Each row has a name. Each piece below is followed by the name of the row it came from. Each question is about the rows just above it.

[-58 -91  16 -78  74 -63]  K191
[ 17   9 -50 -46  56 -43]  K140
[-22 -40 -66  10  74  38]  K482
[ 29  49  64 -23  76   9]  K863
[-22 -40 -66  10 -53 -18]  K434
[-36 -60 -80  28 -93 -13]  K188
[-16 -32 -59   3 -37 -19]  K597
[-16  -1  83  58 -58  61]  K91
[-13   1  70  47 -45  51]  K485
[ -41  -73 -115   21 -101  -29]  K571
[-32 -57 -91  16 -78 -23]  K536
Which row holds [ 64 -23  76   9]? -> K863
asked: [-66  10 -53] -> K434
asked: [-57 -91  16 -78] -> K536
asked: [-58 -91  16 -78  74 -63] -> K191

[ -1 -43  12   2   1] = K665
[ 1 -4 56 -2  0] = K802
[-3 83  0 -3 -2] = K565
[  1  21 -96   3  -2] = K993
[ 1 21 13 -1  1] = K6
asked: [-3 83  0] -> K565
[ 1 21 13 -1  1] is in which row? -> K6
asked: [56 -2] -> K802

[ 27  52  14  34 -46  -4  21   2 -40  -3  56  13]  K953
[-66 -64  20  56 -97  18  -7 -94  78  -5 -84 -38]  K992
[-41 -51 -43 -51  27  52  14  37 -46  -4  21   2]  K848
[-60 -56 -64 -64  20  56 -15  48 -25  -6  14  12]  K767
[ 93  63  72  97 -30 -52  10 -19  37  15 -20 -17]  K490
Where do [-64 -64  20  56] appear? -> K767
Which row holds [ 27  52  14  37 -46  -4  21   2]? -> K848
The row with [ 52  14  34 -46  -4  21   2 -40  -3  56] is -> K953
[ 27  52  14  34 -46  -4  21   2 -40  -3  56  13] is in which row? -> K953
[ 20  56 -15  48 -25  -6  14] is in which row? -> K767

[ 18  -8  31  76  32  57 -34  61   8] -> K533
[ 21  -3 -19  81  35  63 -13  68  -5] -> K817
[ 24  12  28  64  29  53  10  59 -25] -> K381
[ -8 -47 -19  81  24  93 -51 105  36] -> K680
[  9 -12  15  77  34  55 -30  57   3] -> K424
[ 18 -21  17  81  44  81 -34  75   9] -> K244
[-14  -1 -19 -51 -21 -36  16 -25   1] -> K281
[-31 -42 -30  12 -11  43 -22  37  27] -> K808
[ -8 -34 -17  36   2  47 -25  41  20] -> K47
[-16 -37 -22  28   2  46 -23  36  29] -> K128
[-23 -48  24  81 -19 105  93 -51  25] -> K715
asked: [-19  81  24  93 -51 105] -> K680
asked: [ -8 -47 -19  81  24  93 -51 105  36] -> K680
Which row holds [ -3 -19  81  35  63 -13  68  -5]? -> K817
[77 34] is in which row? -> K424
[-17  36   2  47 -25  41  20] is in which row? -> K47
The row with [ 16 -25   1] is -> K281
Which row holds [-37 -22  28   2  46 -23  36  29]? -> K128

[  6   9  18   2  10 -21 -22  13   3  15 -22  -2  -8  10  13  -5 -12   5
 -14 -14  18  -3  15   6   2 -29   9  -7 -10  28  -1   3  17 -15  13   2
  28] : K7
[  2  23  47   2  35 -46 -20  42 -21  36 -36 -14  16  42 -12  -5   9  46
 -29 -42  38  17  16  33  -4 -12  23 -12  -2  88 -27   0  51 -40  45  -5
 106] : K923
[  6  21  44   2  29 -45 -31  36 -10  35 -41  -9   2  35   6  -9  -7  30
 -32 -37  38   6  22  23  -1   7  21 -13 -13  76 -17   3  46 -36  38   1
  85] : K959
[  2  23  47   2  35 -46 -20  42 -21  36 -36 -14  16  42 -12  -5   9  46
 -29 -42  20  17  16   5  -4 -12  23 -12  -2  88 -27   0  19 -40  45  -5
 106] : K404
[  6  -7   9   2  -6   7 -10  -7 -12  36  -5 -14 -21  16  42 -36  46 -42
   9 -29  -4  -3   5 -28   2 -10  -7   7 -25 -21  10  -7  -3   4 -12   9
 -34] : K68
asked: [ 46 -36] -> K959
The row with [-12  23 -12  -2  88 -27   0  19 -40  45  -5 106] is -> K404
[  2  23  47   2  35 -46 -20  42 -21  36 -36 -14  16  42 -12  -5   9  46
 -29 -42  38  17  16  33  -4 -12  23 -12  -2  88 -27   0  51 -40  45  -5
 106] is in which row? -> K923
asked: [  2  23  47   2  35 -46 -20  42 -21  36 -36 -14  16  42 -12  -5   9  46
 -29 -42  20  17  16   5  -4 -12  23 -12  -2  88 -27   0  19 -40  45  -5
 106] -> K404
asked: [-12  -5   9  46 -29 -42  38  17] -> K923
asked: [ 2 35  6 -9 -7 30] -> K959

[ -39  -81 -112  -30  -41  -27  -47   67   28] = K503
[ 23   8 -54  23 -41 -27 -30  23 -22] = K256
[-18   0  92 -10  82  24  69 -36  21] = K324
asked: [-54  23 -41 -27 -30  23 -22] -> K256
asked: [ 23   8 -54  23 -41 -27 -30  23 -22] -> K256

[-27 110  48 -90 -18 -73 -62  -6   6] = K577
[ 30  -7   6  -5  23  -7 -19  29  14] = K634
[-27  26  -4  25  19 -60  28 -13  16] = K61
[-29 -46 -32 -77 -17  56 -91 -17  35] = K711
[-11 -21  15 -26   7   2  -8 -28 -23] = K708
[28 -2  4 24 12  0 -8 27 22] = K351
[ 53  28  -4  21  27 -33 107 -18   4] = K19
[ 21  27 -33 106 -18  10   7  -4   7] = K723
[ -45    5   -3 -101  -27   19 -118  -12   29] = K669
The row with [ 21  27 -33 107 -18] is -> K19
Where do [-32 -77] appear? -> K711

[ 71 -87 101  57]  K904
[ 38  20 -57 -12]  K117
[ 18 -12 -57  20]  K552
[-44   7 -39  15]  K563
asked: [-12 -57  20] -> K552
asked: [ 20 -57 -12] -> K117
asked: [-44   7] -> K563

[-11   3 -37  62  28 -78 -51  93   0  52 -81 -12 -62   5]  K724
[ 13 -61 -94 -72 -16 -25 -57   1 -36   9 -80  43 -55 -43]  K172
[ -68   -6 -105  -42   12  -37  -47  -24  -17  -42   49  -35   70   30]  K438
[ 44 105 -69   2 -53 -11  -3 -24 111  16  16  -9 -50   0]  K179
[   6  -70   -6 -106  -15   57   17  -80  -60  -42   18   42   44  -30]  K24
[  24  -56  -88 -105  -42   12  -39  -47  -24  -17  -42   49  -35  -50]  K518
The row with [ -56  -88 -105  -42   12  -39  -47  -24  -17  -42   49  -35] is -> K518
The row with [-70  -6] is -> K24
asked: [-105  -42   12  -37  -47  -24  -17  -42   49  -35   70   30] -> K438
Where do [-37 -47] appear? -> K438

[ -1  41   8  16 -51 -62  31  -8] = K25
[ 12 -94  20 -34   4 -34   5  17] = K981
[-33  81  37  33 -53 -53   3  27] = K58
[  19  -32 -105   30  -53  -20   59   59] = K81
[  1  10  -5  75   6  24  33 -10] = K491
[  1  10  -5  75   6 -14   2  46] = K98
[-16   2  32 -37  23  14  12 -44] = K79
[-40 -17  -9  24  27  18  96 -52] = K697
[  4  59  34  21 -23 -64  13  -6] = K646
[ -5  75   8 -14   2  46 -17  51] = K727
[ -5  75   6 -14   2  46] is in which row? -> K98
asked: [ -32 -105   30  -53] -> K81
asked: [  1  10  -5  75   6 -14   2  46] -> K98
asked: [-53 -20  59] -> K81
Where do [ 59  34  21 -23 -64] appear? -> K646

[-55 -58   9  61 -88  16] = K822
[-57   7 -55 -57   9  61] = K598
[ 29 -29 -55 -57   9  61] = K75
Which row holds [-58   9  61 -88]? -> K822
asked: [ 29 -29 -55 -57   9  61] -> K75
Which row holds [-58   9  61 -88  16]? -> K822
asked: [-57   7 -55 -57   9  61] -> K598
asked: [  9  61 -88] -> K822

[  0 -29  35  -1 -31 -19  19 -45 -16   0  52   1 -60 -23 -11  56 -49  68
   0 -24 -23  36 -13 -26 -59  26  10] : K385
[ 34  -1 -29 -13  20 -36 -13  10  53   0 -50 -18 -11  59 -50  77   9 -27
 -21  38 -11 -28 -85  47   8  15  30] : K759
[ 25 -23  73  31  33  -2 -27  31   1 -29 -12   6 -49  -6  18  40   8 -56
 -27 -19  57 -48  78  -5 -26 -28  21] : K142
[ -9  66  42  42  -6 -26  26   1 -33 -28  12 -40 -13   8  51  -2 -52 -24
 -22  64 -49  68  -4 -35 -31  20 -11] : K44
[ 30  49 -13 -34  28  -5 -31 -21  11 -49 -13   5  42   3 -57 -23 -19  61
 -49  69   2 -31 -24  43 -21 -12 -85] : K998
[  1 -26 -19  13 -36 -12  19  47   3 -59 -26 -23  59 -49  83   0 -24 -31
  10 -16 -17 -63  31  12  22  29 -48] : K976
[ 25 -23  73  31  33  -2 -27  31   1 -29 -12   6 -49  -6  18  40   8 -56
 -27 -19  24 -19 -20 -66  39   8  10] : K693
[ 89  37  57  -8 -29  27  -1 -29 -19  10 -35 -12   3  43  10 -55 -31 -24
  59 -44  88   7 -18 -33  30 -12 -14] : K390
[-31 -26  19 -48 -11  20  35   3 -54 -23  -9  74 -53  84   3 -20 -31  28
 -13 -11 -81  43   5   3  31 -48  17] : K515
[ 31 -11 -26  31   1 -24 -22  18 -44  -2  11  40   2 -56 -23 -15  58 -50
  78  10 -20 -34  23 -29 -24 -91  33] : K775
[  1 -57 -23  87  27  39  -8 -32  20  -3 -32 -18   8 -42 -12  13  53  17
 -51 -23 -15  61 -45  67   1 -17 -21] : K786
Where do [ 43  10 -55 -31 -24  59] appear? -> K390
asked: [  3 -57 -23] -> K998
[-19  13 -36 -12  19  47   3] is in which row? -> K976
asked: [ 59 -44] -> K390
asked: [ 51  -2 -52 -24 -22  64 -49] -> K44
asked: [-11 -81  43] -> K515

[  33   53   35   26   47   35    3  -90   18   56   40   52   27 -104
   31  -89   30  -92  -34   47   25 -100] : K431
[  26  -87   63   30  -85   47   -1  110  -93   95  -49 -109 -108  -69
   29  -12   74  -15  -17   52   59  -11] : K879
[  63 -101   46   67  -91   71   33   12  -57 -103   40 -103   63   13
   59    5   51   10    7   16   46   10] : K159
[ -49 -112   -2  -43 -105  -37  -93   95  -69 -109   -1 -108  -49  110
  -43   95    8   88   20   -8    3  101] : K230
[  40   52   27 -104   31  -89] is in which row? -> K431
[ -93   95  -69 -109   -1 -108  -49  110] is in which row? -> K230

